Each row below is a small network's average activation on inputs in which a field has the value named, seen along a few directions.
Values that are neighbours, or in one group, have similar rows; names and order tell nothing.
In the rows, zero is written as 500.
Random noise pushes rows far along 23 fixed directions. That doesn't count. These rows show it; they differ only by the noise:
539 567 316 381 464 566 672 543 519 364 410 486 452 558 573 466 499 510 442 378 479 476 545 496 619 408 571 525 449 679 511 527 586 363 502
721 598 511 396 493 373 371 680 775 627 545 568 496 383 264 563 360 454 595 487 341 628 623 450 632 595 368 729 317 448 528 478 417 750 334
557 498 484 684 556 557 626 541 411 506 452 508 585 352 639 504 560 509 608 355 652 459 438 657 438 477 462 336 552 481 393 478 517 433 528
596 563 478 485 689 586 516 594 779 722 852 436 412 352 500 279 552 446 655 662 445 518 411 554 355 504 250 415 737 553 512 360 512 436 530
457 444 497 602 428 446 375 637 571 398 722 498 297 503 513 429 744 574 567 695 530 575 547 400 542 538 547 485 674 590 531 231 449 540 603
411 248 360 561 453 526 157 472 286 522 585 621 553 744 400 377 430 347 474 650 674 514 418 485 659 502 799 571 596 229 313 420 603 646 657
690 614 318 618 500 549 447 387 544 423 485 591 667 307 429 550 435 569 516 445 719 538 390 560 618 657 479 465 426 360 360 287 420 789 580
454 492 513 509 340 657 461 473 565 449 510 273 511 444 566 477 480 307 584 518 402 659 610 411 474 442 756 587 433 852 317 308 482 496 648
454 630 549 447 533 524 737 724 316 442 470 621 353 430 597 468 614 391 269 474 155 554 643 584 519 491 423 514 481 618 325 377 425 328 384
524 666 455 499 617 603 398 408 353 744 424 429 364 495 408 532 360 564 474 636 329 327 504 497 445 526 537 221 688 507 302 443 536 545 438
350 462 419 472 422 560 377 227 503 346 396 660 627 593 542 579 408 400 449 650 649 457 424 295 692 376 639 584 319 638 487 411 364 734 562
464 383 534 466 403 447 368 627 366 566 533 410 608 516 377 527 487 418 471 449 558 520 494 505 409 578 594 454 613 271 505 696 698 561 571
552 829 670 703 539 612 556 447 833 380 590 517 597 404 455 313 562 388 468 434 543 642 430 402 557 580 669 621 454 657 487 557 385 554 600
425 722 503 509 630 560 461 678 594 434 679 614 415 455 484 489 484 520 636 585 574 408 353 470 354 760 465 432 540 618 686 460 550 556 310
400 618 472 626 460 541 372 424 410 516 714 544 516 500 427 491 423 466 533 504 624 324 376 399 499 671 526 317 481 436 552 532 578 451 440
391 563 421 592 381 576 462 331 666 564 727 571 402 536 448 575 539 481 615 536 487 384 483 485 470 519 542 666 135 526 689 414 390 308 326
566 418 510 491 594 574 596 374 310 519 186 378 387 676 567 639 330 610 562 278 458 316 659 610 600 337 410 441 460 573 399 332 496 311 407
527 603 617 407 496 547 446 794 452 648 412 302 548 273 636 690 601 538 486 479 429 425 566 318 347 293 570 293 655 464 419 365 640 671 548
714 416 685 626 370 319 360 632 468 336 491 232 379 468 437 607 654 616 474 425 442 559 623 499 456 371 551 412 586 439 481 540 452 495 614
564 588 346 508 510 449 697 357 372 881 644 497 642 242 470 456 468 583 491 441 571 399 439 587 493 523 407 575 678 381 466 598 710 596 597
413 588 256 362 402 676 652 468 671 447 587 415 427 704 683 368 531 595 411 383 367 436 572 652 421 366 540 716 219 695 432 610 464 308 688
641 609 625 452 326 396 267 510 449 499 394 369 589 374 508 643 329 690 322 556 438 558 573 420 549 540 413 414 320 449 298 349 533 477 601
484 273 466 626 383 436 689 398 400 303 516 582 452 604 469 351 548 447 295 546 275 737 571 537 671 666 407 547 425 459 312 499 327 542 612
325 548 485 192 587 473  31 491 579 719 492 438 511 678 431 476 592 222 419 423 429 502 576 501 280 160 557 719 472 530 417 686 107 527 589
662 259 430 395 580 355 479 633 254 608 369 385 352 637 432 563 572 552 367 476 295 538 495 502 443 312 723 648 630 187 507 573 591 573 410


Values of N:
n1: 632 581 575 476 638 631 721 431 604 309 767 428 466 531 539 427 488 419 349 465 338 489 436 476 534 430 535 807 399 411 601 253 466 547 502
n10: 688 599 412 528 441 490 429 435 412 248 452 453 405 609 424 440 396 654 376 573 469 549 437 662 547 631 777 581 481 505 398 565 581 560 618
n2: 520 500 467 652 492 461 268 455 488 409 614 520 247 710 317 411 545 374 597 598 471 441 537 465 607 450 838 491 528 580 570 571 402 404 374
n6: 524 236 638 633 271 324 550 603 221 611 428 531 617 365 681 474 392 479 492 759 395 647 489 573 513 427 679 457 439 563 317 712 821 249 522
n5: 678 564 401 476 597 408 676 514 567 592 381 515 540 374 568 456 408 592 557 381 415 484 486 434 619 418 387 325 540 525 424 772 502 700 457
n4: 403 582 593 476 405 559 549 248 388 470 444 506 500 459 498 564 400 583 420 663 438 392 607 609 500 490 304 347 526 692 339 427 442 507 587
n8: 399 623 428 233 601 711 414 385 733 574 393 523 667 493 694 440 409 468 344 695 514 565 420 387 470 393 472 537 409 565 390 253 410 515 670
n3: 738 435 629 710 479 479 379 453 468 326 587 400 335 430 342 565 319 291 773 459 442 438 644 565 651 372 441 281 486 737 401 394 381 381 332
n9: 614 592 603 534 623 435 522 432 603 778 449 668 469 439 609 448 343 597 602 713 504 478 498 547 662 380 453 680 384 591 531 355 566 201 333
n7: 369 491 522 529 584 656 484 460 501 716 276 640 663 483 558 482 616 430 505 474 597 670 417 555 403 491 811 689 461 269 401 373 505 427 443
The values of N form a ring.
Question: Going along N from n4 by way of its neighbour n7, in what order are n1, n2, n3, n9 met?
Answer: n1, n9, n2, n3
Question: What is the length, in steps, of the shortest route from n5 to n6?
Answer: 4

Values of B:
b9: 548 548 750 322 662 352 132 545 413 453 382 461 549 532 515 504 296 401 392 704 483 581 410 526 345 405 449 576 573 691 405 556 361 569 529
b10: 574 465 576 498 512 436 672 561 491 575 681 429 349 464 623 534 414 543 560 520 205 393 575 526 463 390 316 569 348 583 528 533 508 444 391
b7: 493 495 291 110 443 601 687 606 603 749 639 451 555 408 576 483 668 472 349 410 445 386 692 746 440  82 214 709 557 446 477 418 654 296 709
b3: 451 580 434 431 525 673 371 622 283 661 664 455 541 503 509 509 448 232 561 338 511 256 597 835 330 278 617 629 528 470 289 525 562 505 623
b14: 435 611 561 536 436 684 625 399 720 523 333 516 629 480 481 602 688 639 448 385 597 515 563 657 415 474 561 628 378 310 517 455 456 563 622
b12: 691 552 469 475 367 394 682 833 425 400 617 348 363 264 604 463 644 449 500 615 233 583 515 574 339 274 745 495 634 809 439 807 699 518 533
b6: 590 528 275 525 408 509 379 512 323 101 621 304 429 661 594 449 345 662 406 463 540 479 305 342 476 717 811 426 377 572 459 489 603 596 606
b13: 418 633 595 327 598 466 289 202 389 594 122 379 599 546 400 591 367 573 411 416 691 504 556 466 494 548 415 359 722 615 446 471 416 336 554
b8: 398 358 365 487 595 643 425 411 520 777 497 494 456 645 351 416 463 350 721 398 587 473 673 611 594 522 497 591 697 500 398 276 490 436 506
b11: 501 234 432 488 489 494 532 650 355 437 376 506 487 591 634 540 501 565 530 517 530 449 504 496 562 439 442 244 586 335 446 498 625 566 545
b15: 513 647 418 429 495 488 496 266 685 525 486 259 468 501 427 649 655 728 570 183 616 312 618 390 448 385 341 510 555 520 681 524 247 807 659
b2: 584 559 626 586 617 256 281 434 260 397 593 614 232 535 321 600 484 562 545 620 452 366 571 734 451 527 345 623 642 640 500 469 203 727 403
b5: 518 889 589 478 737 633 352 593 663 580 406 617 394 643 312 411 607 669 292 534 467 461 534 710 405 605 550 616 635 283 424 419 393 573 548
b4: 472 132 291 857 269 607 916 329 645 680 786 396 381 482 498 428 595 566 846 548 329 515 666 767 473 662 366 489 406 532 451 576 515 518 633
b1: 653 535 562 488 617 595 339 527 488 446 585 318 445 573 505 416 380 603 558 562 589 639 393 590 417 594 860 944 576 498 461  56 706 485 563
Each value of B is a pair of two hidden parts, and every pair occurs once (5 first parts, 3 second parts).
Question: b11 and b3 share the first part; b11 and b10 share the second. Which value has the first part of b10 and the second part of b3?
Answer: b6
Question: b15 and b5 share the first part; b15 and b14 share the second. Which value has the first part of b14 and the second part of b5?
Answer: b7

Values of H:
h25: 547 405 271 680 311 442 686 542 355 226 781 613 507 403 434 492 538 362 575 341 613 516 408 523 673 735 589 532 380 479 609 511 646 493 413
h19: 262 541 308 554 359 646 437 611 620 851 569 696 710 401 526 420 589 230 689 409 580 498 626 329 682 431 730 592 430 445 320 566 479 879 656
h26: 486 543 455 349 648 447 505 452 606 551 383 395 601 578 658 385 424 775 477 392 628 520 472 363 457 523 285 513 612 584 488 516 427 713 713
h15: 655 253 540 455 774 351 734 410 374 838 465 420 536 414 704 296 261 556 538 628 234 700 395 462 488 417 375 711 697 574 273 501 532 757 534
h22: 547 422 454 473 369 533 383 535 576 413 614 325 460 530 552 334 407 440 449 709 400 643 403 323 495 535 626 284 457 627 460 480 627 247 561
h17: 585 409 418 354 619 308 506 586 395 568 457 312 441 458 755 424 526 550 467 398 334 630 422 355 333 357 454 466 516 633 463 617 356 345 443
h21: 276 466 769 501 575 462 411 506 556 785 414 379 511 654 583 432 562 633 571 475 490 585 609 370 401 511 551 757 675 560 484 464 494 544 639
h27: 388 594 359 510 481 731 556 430 420 543 498 468 489 590 373 525 395 385 658 307 537 326 555 609 443 618 584 395 504 583 462 560 565 513 445
h8: 430 461 635 563 383 477 467 218 595 626 524 430 567 295 476 499 686 377 487 649 522 658 473 413 405 409 511 469 551 559 533 430 348 310 545
h20: 550 340 375 382 569 362 574 436 249 457 745 429 483 356 718 474 457 503 461 566 459 453 337 626 301 470  93 394 556 584 463 467 403 421 563
h18: 329 224 203 532 308 554 564 460 556 591 454 531 570 476 588 508 581 524 652 575 536 602 446 368 456 580 527 213 365 457 488 603 487 546 492
h12: 718 421 429 426 662 488  74 491 482 714 562  85 443 507 402 467 448 389 747 349 542 641 493 587 239 422 755 744 651 503 355 262 309 691 605
h23: 551 643 549 544 727 581 407 693 483 468 618 474 437 558 575 475 353 588 737 385 788 191 422 616 453 536 342 295 693 594 620 375 708 329 416
h9: 524 739 543 441 691 539 412 665 636 678 584 668 582 236 324 572 676 428 528 587 633 523 396 726 234 555 483 614 667 309 594 458 465 656 386
h28: 599 696 543 557 511 473 443 273 544 476 270 421 533 484 403 563 474 707 477 354 641 553 498 548 518 600 636 682 472 569 535 446 439 570 550
h1: 750 477 576 744 436 521 615 432 575 392 837 454 463 356 349 434 562 313 508 514 290 556 490 726 471 444 510 629 424 377 392 584 376 589 554
h13: 491 497 306 432 499 493 682 577 576 528 342 551 514 371 732 701 605 783 518 545 394 552 493 470 325 495 532 727 238 562 506 358 346 891 456
h10: 512 590 400 211 540 506 369 462 553 444 298 559 464 635 365 585 483 592 342 632 519 468 503 607 465 429 481 558 542 520 564 566 507 469 471
h4: 635 314 701 550 612 557 382 329 574 721 462 257 469 616 374 479 373 467 580 566 445 614 482 352 499 443 657 748 550 322 545 189 562 529 487
h2: 482 394 405 701 676 615 621 533 508 535 480 611 531 443 665 430 513 401 794 366 636 507 340 526 509 565 522 361 500 504 470 388 458 486 364
h3: 669 414 443 481 519 396 390 577 629 573 553 400 614 492 525 439 536 794 429 413 617 719 428 674 335 698 392 723 391 141 463 417 492 453 661
h16: 527 576 571 451 384 632 608 374 701 372 547 460 652 313 467 516 548 364 299 618 414 597 466 524 454 457 323 361 399 529 456 476 462 444 625
h6: 283 401 473 363 417 558 417 553 477 406 586 393 636 529 503 545 549 325 503 427 655 525 407 427 283 632 485 406 531 478 674 607 580 401 549
h24: 365 630 588 745 360 508 443 649 528 451 443 585 404 459 457 597 709 454 645 452 463 501 740 584 494 533 688 559 478 722 383 562 281 745 572
h14: 567 367 268 411 653 678 402 426 553 391 476 489 530 695 458 303 161 173 662 357 476 625 431 683 533 614 436 461 329 672 269 507 352 310 382
h5: 582 608 529 529 691 645 559 405 598 464 409 489 387 620 465 382 337 453 574 424 450 522 467 460 605 565 568 513 461 605 498 326 476 305 290
h7: 597 402 339 367 486 492 451 531 388 573 542 342 597 328 449 448 552 261 563 296 566 670 481 639 380 505 538 551 629 497 406 467 504 470 570
h11: 482 473 572 664 525 570 448 325 487 523 618 756 603 499 428 544 484 448 499 596 702 350 453 784 515 485 343 550 343 167 501 383 436 410 465
h29: 504 200 502 508 464 286 608 394 439 420 746 636 512 510 453 427 565 388 360 725 463 653 339 380 608 522 479 787 478 350 744 508 516 500 436
h30: 540 451 508 608 484 528 837 342 489 462 482 358 492 423 449 495 729 449 415 288 362 615 649 621 497 489 500 625 607 467 462 488 307 628 662
The values of H form a network in which each value has 4 neighbours.
Question: Which values are neighbours of h3? Give them in the order they are listed.
Answer: h17, h13, h14, h29
Question: Which values are neighbours of h8? Give them in the order they are listed.
Answer: h27, h1, h5, h7
Question: Which values are neighbours of h20? Give them in the order they are listed.
Answer: h19, h2, h6, h30
Question: Which values are neighbours of h16? Give them in the order they are listed.
Answer: h25, h28, h10, h24
Each value of H is a pair of two hidden parts, and every pair occurs once (5 first parts, 6 second parts).
Question: h12 and h7 share the first part; h12 and h29 share the second. Which value has the first part of h29 and the second part of h7?
Answer: h25
Question: h30 and h17 share the first part; h30 and h23 share the second. Which value has the first part of h23 and the second part of h17?
Answer: h13
Question: h8 and h19 share the first part; h8 and h10 share the second. Which value has the first part of h10 and the second part of h19?
Answer: h24
Question: h1 and h20 share the first part; h1 and h21 share the second. Which value has the first part of h21 and the second part of h20?
Answer: h6
